A small network was shown many inputs. Here are its activations along a few directions, one row for each input.
Each table varies a few parts of the input and shows all the possible inputs, shuffled.
A made-up example of a description, with smaller parts first: one of 3 separate values, together with either a single point or one of 9 places around a ring or (one of 4 places along a line, together with one of 5 places around a ring).
Shared parts are said once, and a part with two or three values counts as separate values.
In the rows, zero is written as 128.

Other details of the inputs shift rows strongly along two fixed directions, in all tables alike. That doesn't count.

Table:
x1: [164 151 147 121 103 100 155 128 149 130 172 111 139]
x2: [123  81  73 100 129 105  76 114  43 156 163 156 113]
x3: [157 168 148 106 117 135 125 155 164 106 163 147 108]
x4: [133 156 145 130 113  96 135 137 155 151 185 104 121]
x5: [162 166 140  95 124 128 121 166 167 117 153 141 110]
x6: [157 116 102  96 114  97 112 123  75 138 157 143 137]
x7: [ 93  92 101 172 163 170 117 124  96 158  61 122 130]
x8: [111 105 107  99 105 116  82 113  51 153 144 149 101]
x9: [135  76 107  68 134 144  81 131  50 109 163 181 100]
x10: [126 142 132 193 137 137 143 143 196 155 108 100 145]
x11: [ 93 103  88 122 152 161 132 131 132 129  86 144 153]
x12: [126 161 153 119  98 111 139 124 140 151 161 107  98]
x13: [160 169 146 117 101 102 134 117 151  99 150 111 124]
x14: [133 133 155 197 161 153 176 138 187 135  91  90 179]
x15: [135 156 162 111 107  93 149 124 139 115 142 118  97]
x16: [149 158 162  95 128 131 128 160 160 112 169 137 112]
x17: [ 84  95 111 151 159 182 157 124 160 123  77 129 160]
x18: [118  91 110  86 115  96  84 106  34 119 127 170  99]
x19: [145  93  94 107 114 110 103 109  41 125 161 159 137]
x20: [111 161 140  84 111 118 152 134 167 123 164 126 135]
x21: [140 141 147 187 146 152 150 129 199 109  61  91 161]
x22: [ 78  84  89 149 160 183 133 114 121 120  72 154 160]
x23: [124 146 131 199 141 142 153 136 190 149 116 102 141]
x24: [167 158 138 119  99  96 133 128 145 136 161 125 145]
x25: [137 171 156 119 105  93 142 125 137 113 138 127  98]
x26: [ 87  91 110 184 155 175 120 115  94 148  71 129 129]
x27: [ 91 112 140 167 148 157 134 130 119 151  95 104 129]
x28: [130 167 173 109 114  89 148 129 139 118 145 114 103]
x29: [157 157 145 101 115 130 114 161 162 113 153 147 113]
x30: [151 160 161 106 111  99 137 122 147 105 156  99 130]
x31: [ 93 121 115 155 147 172 150 133 185 127  70 131 167]
x32: [122  85  97 110 120 109  98 112  65 148 179 143 111]
x33: [143 175 151 109 112  86 140 133 147 124 128 120 101]
x34: [117  65 114 163 165 166 127 105 101 104  66 117 151]
x35: [125  70  91 134 158 147 101 110  70 110  73 133 144]
Description of these inputs: one of 5 places along a line, together with either one of 2 separate values or one of 5 places around a ring.
Changing only the place on the line of 5 turns x23 into x2. The same change can be made to x13. Which row results?
Answer: x35
Change only the choice among 2 separate values in x31. List by row number the other rows that result.
Answer: x29

Table:
x36: [121 109 117 143 137 142 118 117  86 136  99 133 138]
x37: [112  55  89 106 149 153  71 127  63 114  97 174 133]
x38: [142 137 113  48  86  65 104 114  65 150 204 146 103]
x39: [ 90  75  95 162 149 163 126 111 104 136  87 124 148]
x40: [110  90  94 108 135 128  88 112  58 138 137 136 124]
x41: [143 192 155 147 107 121 164 140 204 155 144  96 140]
x42: [117 103 121 150 134 141 122 117  90 124 103 141 130]
x43: [110  68  89 109 160 166 107 117  56  95  92 172 128]
x44: [101  96 110 152 153 143 112 116 105 129 113 132 129]
x45: [ 96  71 103 149 148 149 108 101  69 116  82 139 134]
x46: [101  55  95 124 146 143  81  96  39 124 114 154 113]
x47: [162 191 157 127 114 131 150 157 229 116 128 115 126]
x48: [118  90  85  98 142 153 108 123  90 118 121 170 134]
x49: [146 153 123  81  91  88 104 133  90 143 201 138 105]
x50: [114 125 131 193 154 163 148 146 161 141  90 111 147]
x51: [100 103 122 214 161 187 162 135 169 147  58 109 165]
x52: [133 179 179 115 119 134 172 153 221 119 148 107 143]
x53: [188 174 169 160 117 109 162 135 212 118 147  80 148]
x54: [126 179 157 163 114 126 173 130 225 136 129  87 138]
x55: [181 175 161 148 112  97 161 127 185 108 147  92 154]
x56: [114  75 105 142 174 188 122 129 111 105  75 149 131]
x57: [110 119 130 187 143 162 154 131 163 144  92 119 151]
x58: [151 144 134  73  82  83  94 119  78 132 206 154  85]
x59: [144 150 132  87  97  98 104 115 110 134 170 115 103]
x60: [149 156 125  72  89  85  99 131  85 146 207 139 103]
x61: [140 170 142  98  85  87 131 120 132 116 166 112 109]
x62: [139 176 160 151 125 105 162 147 195 138 138 101 123]
x63: [143 156 139  98 109  85 128 121 110 134 145 122 117]
x64: [138 127 114  66  96  71 101 128  62 136 197 147  95]
x65: [143 202 167 143 108 110 161 129 207 128 125  79 133]
x66: [101  66  88 122 150 159  97 129  98 124  92 167 154]
x67: [140 150 131 100 117  90 122 134 116 147 164 122 115]
x68: [120 123 123 158 172 180 152 148 174 109  87 128 141]
x69: [151 148 109  48  84  97 105 135 115 122 192 166 113]
x70: [115 103 129 119 150 160 131 130 107  98  96 147 137]
x71: [152 162 124  84 107 111 116 151 151 118 167 147 118]
x72: [148 109 129 197 167 150 150 133 165 122  96  98 176]
x73: [134 136 121  85  94  82 127 125 101 142 179 135 110]
x74: [145 186 160 121 109 113 143 153 212 107 123 122 138]
x75: [155 143 125  61  77  82  89 120  65 138 206 146  90]
x76: [148 188 179 165 126 110 170 141 223 135 123  93 118]
x77: [160 192 158 124 120 135 156 152 225 112 132 115 120]
x78: [100 112 130 208 170 177 154 120 165 125  33  92 163]
x79: [141 150 167  78 112 120 127 143 147 110 166 131 115]
x80: [124 116 110 130 152 160 127 130 126 102  84 151 138]
x81: [104  88  99 134 139 139 105 120  84 130 122 130 126]
x82: [149 165 125  87 117 119 125 147 154 114 165 145 115]
x83: [145 172 173 129 129 148 163 153 209 107 125 108 125]
x84: [123  96 120 147 132 147 113 127  94 136 113 133 123]
x85: [137 195 170 155 112 110 165 126 211 117 127  92 125]
x86: [150 138 110  51  93  97  94 129  84 104 169 172 110]
x87: [133  87 121 219 177 175 163 122 172 128  63  97 195]
x88: [132 152 127 106 109 102 118 126 127 135 168 113 116]
x89: [146 162 144  98  87  94 123 125 140 126 175 108  99]
x90: [144 159 144  99  96  79 137 128 121 125 156 122 109]
x91: [105  74  94 132 162 161  92 141 104 118  88 161 149]
x92: [ 94  69 103 163 166 149 129 112  93 143  83 146 143]
x93: [113  61  98 130 154 139  98 113  48 139  95 143 123]
x94: [105  81 108 165 147 159 120 120  78 126  77 139 142]
x95: [ 95  73 101 171 157 167 122 114  92 143  92 151 146]
x96: [104 113 139 222 172 180 157 127 163 127  41 117 158]
x97: [106  88  90 105 126 130  99 101  63 144 135 137 132]
x98: [116 124 138 188 155 165 144 125 177 134  69  88 143]
x99: [137 127 109  60  91  73 108 115  66 147 192 146 106]
x100: [100  75 104 172 162 166 113 127  87 138  93 144 139]
x101: [ 99  70 106 123 161 178 125 127  94 115  95 156 146]
x102: [105 108 119 189 185 207 172 140 194 115  48 123 162]
x103: [135 188 150 136 102 112 163 131 207 142 150  86 134]
x104: [114  76 111 151 165 149 112 117  83 145  76 128 133]
x105: [104 124 160 175 181 187 161 157 201 116  72 110 165]
x106: [152 181 168 144 111 103 162 145 199 136 134  90 115]
x107: [145 135 138  94 103  86 116 122 103 132 167 134  95]
x108: [142 145 134  75  95  65 113 112  78 123 179 150  96]
x109: [102  58  96 101 163 166  97 129  49 109 116 169 131]
x110: [137 146 131  84  91  75 129 122 112 141 186 137 106]
x111: [111  97 104 146 135 150 122 121  96 149 114 136 144]
x112: [135 160 136 101  98  92 121 125 134 128 185 119 105]
x113: [126  82 100 102 126 132  80 112  33 143 138 153 114]
x114: [137 158 166  68 105 106 132 138 134 101 167 138 121]
x115: [103  58  99 135 145 150  91 102  57 125 103 142 118]
x116: [147 194 169 149 116 101 174 139 201 132 116  88 130]
x117: [143 157 137 112 100 103 126 125 113 130 152 128 120]
x118: [127 175 150 141 108 113 157 123 196 136 151 103 127]
x119: [136 176 159 155 132 106 160 144 195 138 138 106 122]
x120: [111  99 137 214 167 186 145 133 160 136  53 112 146]
x121: [145 185 156 136 119  98 158 149 189 145 148  95 123]
x122: [115  81 106 108 131 109 104 106  40 123 119 156 116]
x123: [138 135 118  78  95  86  93 124  65 135 209 161  95]
Changing only one part turns x50 into x94. The same change can be made to x88. Which row results?
Answer: x78
Changing only one part turns x92 into x76. The same change can be made to x51. Which row results?
Answer: x84
Changing only one part turns x109 into x70. The same change can be made to x44. Which row results?
Answer: x85
What do these inputs look like to the network?
Answer: one of 4 places along a line, together with either a single point or one of 6 places along a line or (one of 3 separate values, together with one of 5 places along a line)
Change only the choice among 3 separate values in x123. List by row number the other rows that result.
Answer: x44, x119
Change only the place on the line of 4 in x102. List by row number the other rows that result.
Answer: x43, x56, x68
Change only the place on the line of 6 in x48. List by row number the other rows that result.
Answer: x52, x66, x69, x101, x102

Table:
x124: [151 112 120 136 116 123 113 119 118 123 132 135 123]
x125: [ 94 118 122 251 181 195 166 144 218 179  79  79 171]
x126: [148 166 154 133 140 138 172 163 233 125 144 104 165]
x127: [165 180 161 147 132 138 139 158 215 129 150 102 129]
x128: [133  82 101 124 146 149  91 130  70 134 102 164 136]
x129: [ 56  55  89 201 188 193 138 118  94 180  38 120 147]
x130: [124 147 160 190 150 159 159 130 183 126  63  71 137]
x131: [168 182 158 140  90 101 137 132 171 128 151  91 130]
x132: [119 118 130 216 187 210 164 157 211 117  67 115 168]
x133: [105  54  85 160 165 155 100 103  76 114  62 145 133]
x134: [164 180 152 137 110 134 132 147 196 129 136 117 130]
x135: [149 122 133 146 133 125 114 130 117 127 143 104 133]
x136: [ 84 118 145 213 184 218 165 149 203 107  31 126 151]
x137: [119 115 117 162 169 157 125 136 142 127  54 132 144]
x138: [130 163 175 131 111  94 162 117 146 118 137 109 123]
x139: [118 180 175 123 128 137 176 158 236 114 120 111 144]
x140: [151 126 114  84 122 114 113 147  93 119 188 166 118]
x141: [129 137 101  85 110 120 109 126 104 103 152 163 115]
x142: [134  87 106 134 117 122 113  91  61 121 130 138 147]
x143: [129  56  97 154 152 142 106 116  68 130  86 156 137]
x144: [164 170 166 152 121  96 171 129 177 129 159  92 147]
x145: [145 127 111  95 110 123 117 139  98 119 157 172 126]
x146: [ 93  65  97 106 166 171 123 126  90 119  82 152 150]
x147: [152 131 130  52  94  71 105 116  63 123 184 149  73]
x148: [108  63  89 130 147 115 111  86  29 119  91 146 147]
x149: [116 180 171 125 121 148 168 151 243 108 126 106 141]
x150: [102 109 154 181 161 149 137 131 125 126  58 107 134]
x151: [136 113 103  73 104 131 108 126 116 116 165 154 146]
x152: [133 142 107  81 113 106 118 134 102 110 150 167 116]
x153: [ 92  47 106 171 180 166 137  92  52 124  43 129 153]
x154: [134 202 150 188  96 127 174 143 249 178 148  78 145]
x155: [102 194 170 152 106 107 168 146 205 171 149  96 111]
x156: [ 73  78  68 161 144 150 104 104  85 165  98 134 139]
x157: [147 122 134 146 129 118 137 111 122 121 154 109 146]
x158: [117 125 148 131 121 121 111 120 102 117 121 116 110]
x159: [161 139 148 151 139 112 144 145 167 130 143 112 126]
x160: [116  66  87 102 143 154 110 126  84 123 112 165 164]
x161: [148 117 105  37 101 106  94 131  93 114 222 156 126]
x162: [134 193 189 149 134 135 158 161 221 126 105 109 115]
x163: [139 163 150  56  89  98  91 133 107 115 189 150  78]
x164: [143 144 117  28  90  92 106 132  59 113 200 176  82]
x165: [147  98 113 112 112 101  95 117  48 133 137 139 129]
x166: [100  52  94 192 190 164 124 114  99 122  22 138 149]
x167: [151 124 130 123 105  94 135 105  91 128 147 130 143]
x168: [170 141 135  96 102  89 109 130 123 122 203 129 100]
x169: [102 209 176 171 101 124 173 145 243 165 147  79 114]
x170: [151 157 125  76  81  65  96 111  86 117 178 120 103]
x171: [158 122 132 112 122  93 107 132  83 133 169 120 123]
x172: [140 125 108 111 112 144 115 134 114 113 148 163 130]
x173: [150 157 135  51  94 104  95 128  98 121 181 143  81]
x174: [ 83  56  91 168 188 219 124 124  92 110  40 155 142]
x175: [152 159 125  71  74  55 117  91  88 111 193 126 113]
x176: [151 157 142  62  75  70 125  94  82 115 199 120  97]
x177: [135 175 139 150 115 102 154 150 186 183 188  98 129]
x178: [ 99  77  80 151 131 137 109 117  70 182 125 147 143]
x179: [151 197 152 134 117 123 141 144 214 120 121 105 124]
x180: [108  78 121 159 166 154 122 117  71 130  56 115 133]
x181: [152 192 177 151 117 122 171 138 228 120 122  82 105]
x182: [ 97  52 109 126 148 147  87 107  46 113  99 162 101]
x183: [113 195 150 148 102 123 166 134 208 171 153  80 111]
x184: [160 168 141  29  86  76  97 134  84 127 200 152  74]
x185: [ 97  76 123 134 137 136 113  91  54 111 107 139 127]
x186: [ 98  69  91  86 148 169 107 117  82 111 111 153 139]
x187: [ 92  49 116 157 173 155 108 117  64 120  62 156 118]
x188: [135 176 138 100 118 112 158 145 208 115 133 118 151]
x189: [108 141  96 105 100  83 116 119 100 172 167 134 115]
x190: [125 127 100  61 108 115 109 121 121 107 159 147 136]
x191: [129 144 131  35  88  89 101 136  65 107 203 187  80]
x192: [112 110 128 204 172 151 145 125 145 128  30  95 160]
x193: [169 189 171 152 139 129 155 168 223 136 139 101 134]
What do these inputs look like to the network?
Answer: one of 2 separate values, together with one of 5 places along a line, together with either a single point or one of 6 places along a line
Changing only the place on the line of 5 turns x169 into x156. The same change can be made to x149. Which row results?
Answer: x190
Which other rows agree with x145 in the place on the line of 5 and the choice among 2 separate values? List them by row number.
Answer: x128, x143, x160, x165, x167, x178
Change only the choice among 2 separate values in x140. List by row number the other rows that result.
Answer: x132
Change only the place on the line of 6 in x168. List by row number the other rows that result.
Answer: x127, x132, x135, x157, x161
Change only the choice among 2 separate values in x151. List by row number the other rows that result.
Answer: x160
